Each row below holds a small network's activations on one input, seen along a few directions.
In each table, some parts of the input vary, and every possible input appears once, in random order.
A made-up example of a description, with smaller parts first: ring(8) and (point or line(9) or (values(3) and line(6))).
Shared parts are said once, and a part with two or three values counts as separate values.
In the rows, 128 means zero.

Table:
R1: [103 115 162 143 157 119 196 129 182 121 180 103 113  90 146]
R2: [137 120 153 149  78 147 181 108  94 173 162 172 103 157 148]
R3: [101 127  98 151 133  83  72 112  96 139  69  86 162 132 113]
R4: [133 114 116 140 131  88  57 152 125  93  74  93 131  70 126]
R5: [105 110 115 128 194  64 145 148 150  77 128  97  94  83 138]
R6: [118 116 160 133  62 162 146 144 157 146 199 158  97 130 170]
R7: [177 145 103  89  78 160 131 108  94 163 145 169 129 176 125]
R8: [100 113 158 166 173 126 224  92 121 138 135 133 136 136 140]
R9: [166 128 128  75  65 178 103 150 158 122 155 170 126 151 138]
R10: [162 160 136 100 126 172  46 156 145 103  95 131 155 112  83]
R11: [158 175  95 116 131 162  67 110 105 146  96 111 164 156  75]
R12: [ 76 113 113 146 208  73 167 124 110 116  99 112 125 142 134]
What do these inputs look like to the network?
Answer: values(2) and ring(6)
Change only the values(2) part in R1. List by row number the other rows that result.
Answer: R8
Change only the values(2) part in R2. List by row number the other rows that result.
Answer: R6

Table:
R13: [121 121 127 120  98 119  99 155 147 120 143 128 106 111 147]
R14: [136 134 144 101 112 146 101 159 169 111 148 131 125 112 118]
R15: [138 143 133 123 124 171 161 107 130 150 149 147 145 163 125]
R16: [105 107 151 157 121 115 172 123 119 136 153 132 104 123 159]
R17: [126 124 159 138 143 149 182 128 153 134 157 139 117 123 136]
R18: [ 93 136 111 152 227  79 124 121 126 100  78  58 153  95 102]
R19: [144 131 117 131  82 130  73 137 113 138 108 133 133 117 129]
R20: [130 123 122 105 135 120 108 149 139 107 129 133 119 115 134]
R21: [139 128 107 134  88 132 108 115  96 163 123 140 131 156 130]
R22: [ 82 104 114 165 188  60 120 126 116 104  67  86 138 109 125]
R23: [124 135 118 123 139 130 167 103  96 149 122 137 140 166 129]
R24: [146 143 101 116 128 135 122 110  95 145 106 133 135 166 110]
R25: [118 119 127 140 100 129 150 106  98 165 139 138 132 155 152]
R26: [127 117 130 121 146 108 143 134 145 104 141 130 115 105 138]
R27: [118 109 136 135 106 109 133 140 149 114 152 120 102 101 155]
R28: [109 120 141 144 157 115 185 120 118 128 142 139 115 129 139]
R29: [153 149 120 115 111 176 114 117 124 139 129 146 143 162 101]
R30: [155 141 114 114 123 133  84 130 110 121  98 129 140 129 113]
R31: [158 151 136 110 104 164  75 136 139 120 119 136 146 122  95]
R32: [138 126 152 114 126 140 139 142 178 112 158 125 122 102 124]
What do these inputs look like to the network?
Answer: values(2) or (values(3) and ring(6))
Change only the values(3) part in R30. List by row number the other rows that result.
Answer: R19, R31

Table:
R33: [204 139 184 165  12 219  75 145 146 140 155 191 111  92  99]
R34: [153 137  49  92  92 118  84 115  65 137 130 142 135 154 143]
R35: [101 106 171 140 162  60 169 145 119  93 133 123  83  81 182]
R36: [ 73 110 165 159 125 113 176 122 181 136 202 121 124 104 160]
R37: [107 133 137 137 124 135  41 179 180 111 108  78 127  96 108]
R38: [183 175  96  56 123 149 102 102 101 147 136 154 145 169  94]
R39: [133  97 138 116  47 132 149 147 147 118 151 170  75 128 182]
R40: [145 153 102 135 197 115 132  96 127  99  50 117 164 137  78]
R41: [134 147 119 150 219 143 203  93 115 112 113 125 115 155 118]
R42: [102 112 155 106 156 153 194 128 182 101 197 158 120 123 140]
R43: [135 134 127 144  80 163 159 108 117 197 152 128 161 189 154]
R44: [158 113  82  86  84 112  71 152 136 107 154 131  82 103 152]
R45: [190 156 166 142  37 234  88  97  66 195 112 190 172 130 124]
R46: [130 119 164 146  59 148 141 136 191 135 185 140 121 131 153]
R47: [144 160 138  91 145 149  75 197 173  92 120 131 136 110  76]
R48: [119  96  98 163 157  54 105 104  69 106  51 108 155 125 110]
R49: [126 104 114 124 119 105  30 179 145  95 100 119 101 106 142]
R50: [ 97 122 110 174 164  98 115  85 105 127  47  61 166 116  81]
R51: [112 133 156 120 203 139 193 142 165  76 154 126 120  84 142]
R52: [ 90 154 105 142 128 139  51 115 110 148  72  87 168 156  94]
R53: [139 183 112 101 158 150  75 123 113 126  81 145 165 170  70]
R54: [145 168  84 103  93 136  89 100 108 166 130 103 153 160 126]
R55: [ 88 122 129 179 138 124 195  95 123 188 168 114 136 166 136]
R56: [128 126 117 127 180 164 201  90 130 161 155 156 123 191 122]
R57: [110 127  80 134 122 108  42 130  73 117  74 132 153 159 124]
R58: [ 81  92 155 128 109  78 181 137 141 127 165 161  75 108 185]
R59: [103 107 142 145 170  92 101 144 163 103  87  58 152  53 119]
R60: [106 114 129 173 171  62 183 115  57 131 103 126  98 138 143]
R61: [ 80 122 170 165 176 105 171 132 151 110 158  77 119  60 152]
R62: [141 136 130 107 195 112 127 164 175  78  92 111 155  70 105]
R63: [ 93 106 115 147 122  88 200 121  78 169 136 160 100 164 159]
R64: [ 90 131 136 196 181 109 189  91  96 152 120  74 119 125 115]
R65: [134 112 106 119  61 148 170 128  74 170 121 173 124 177 175]
R66: [127  82 132 134 164  50  90 150 128  87  83 100 129  69 149]
R67: [159 116 174  83  85 184 158 144 171 106 184 168 116 147 114]
R68: [178 149 116  51 109 147  99 158 160 107 171 142 111 113  90]
R69: [149 140 107 102  89 131  74 150 176 129 165  94 109 101 128]
R70: [175 133 155  83 108 198 166 102 110 166 144 169 145 204 120]
Changing only one part turns R44 into R34. The same change can be made to R35. Which row results?
Answer: R60
What do these inputs look like to the network?
Answer: values(2) and (point or (values(3) and ring(6)))
Change only the values(2) part in R53. List by row number the other rows that result.
Answer: R47
Change only the values(3) part in R49. List by row number the other rows that result.
Answer: R37, R47
Start at R37 and move only the ring(6) part, one step at a time. The first step leads to R59. Which rows follow, in order?
Answer: R61, R36, R46, R69
